Each row below is a small network's average activation on inputs in which a field has the value named, seen along a few directions.
Related values have similar rows: they may be neighbours, one step apart, or belong to one group.

Other fields shift rows strongly along two fixed directions, in all tables alike. That doesn't count.
These rows show it; all are for the same value of a field, averaged over different records:
[ -1  -7   1   3  16  15 -18  20 -17 -18]
[  0  33  16  14  10 -11  19  17 -23   2]
[ -3  -4   9 -27  -2 -11 -27 -21  -1 -11]
[ -2   9  13  -5   3  -8  -6  -1 -10  -7]
[ -3 -24  -1 -17   7  18 -41   3  -7 -21]
[ -3  50  30   1  -5 -42  38 -11 -17  16]
[  2  19  14   4  11  -6   5  11 -18  -2]
[ -7 -19   1 -42  -8  -6 -53 -33   9 -21]

Kobu, 13 values:
k3: [ -3 -22 -11  27  29  21   1  57   7  10]
k12: [  1  -1 -11  -4   3   3  15 -45  26   6]
k6: [ -3 -57 -36 -20   0  31 -51  18  33 -14]
k7: [-18 -28 -12 -12  -5   2 -25 -21 -17  -1]
k10: [-17  -6 -10 -35 -24 -20 -33 -40  47  22]
k2: [ 25   2 -10  40   1  20  12   3   7  10]
k1: [ 20  21 -17  30   6  11  53  51 -15   1]
k11: [  3 -24 -17   3   3  21 -14  23 -20 -23]
k9: [  3  -1   7  -4  12   0 -14   7 -14  -9]
k13: [  7  41  28   7 -21 -15  70 -36   6  43]
k4: [-13  -8 -16  51  15  32  28  73   4  -2]
k8: [ -7  12  27 -18 -43 -54  10 -55   7   5]
k5: [ 19  15  -7   3 -10  -1  33 -20  13  12]
Kobu is arranged as a tree with 4 forks.
List every value one step from k10, in the order listed.
> k6
List every value one step from k11, in the order listed.
> k7, k1, k9, k8
List every value one step from k2, in the order listed.
> k5

Tus, 13 values:
e4: [ -8  12   2   7  10 -11   8  15   7  14]
e7: [  8 -11 -20  47   7  44   6  36 -11  -9]
e6: [ -8 -43 -37  -4  15  39 -46  41  -1 -13]
e8: [-18 -31   8 -52 -32 -21 -47 -43  41  -1]
e5: [ -9  37  34 -47 -29 -72   6 -87  12  17]
e9: [  4 -24 -14 -22  -6  15 -32 -34  24  -7]
e12: [ 23  52  12  24 -10 -26  72   2  -7  25]
e13: [ -4  -4   1  36  16  20   2  32 -38 -11]
e1: [  4  48  15  44   9  -2  91  23 -22  28]
e2: [  0 -10  -1  -4  17  21 -30  -5  11  -3]
e10: [ 11   0  11 -21  -7 -11 -16 -12 -14  -2]
e3: [ -5  -2  -5  -1   2 -26  11   9  10   1]
e11: [  2 -24  -6  -7   9  30 -26  22 -14 -39]
Tus is arranged as a tree with 4 forks.
List every value one step from e2, in the order listed.
> e4, e5, e9
Fewest steps between e7 and e12?
> 2
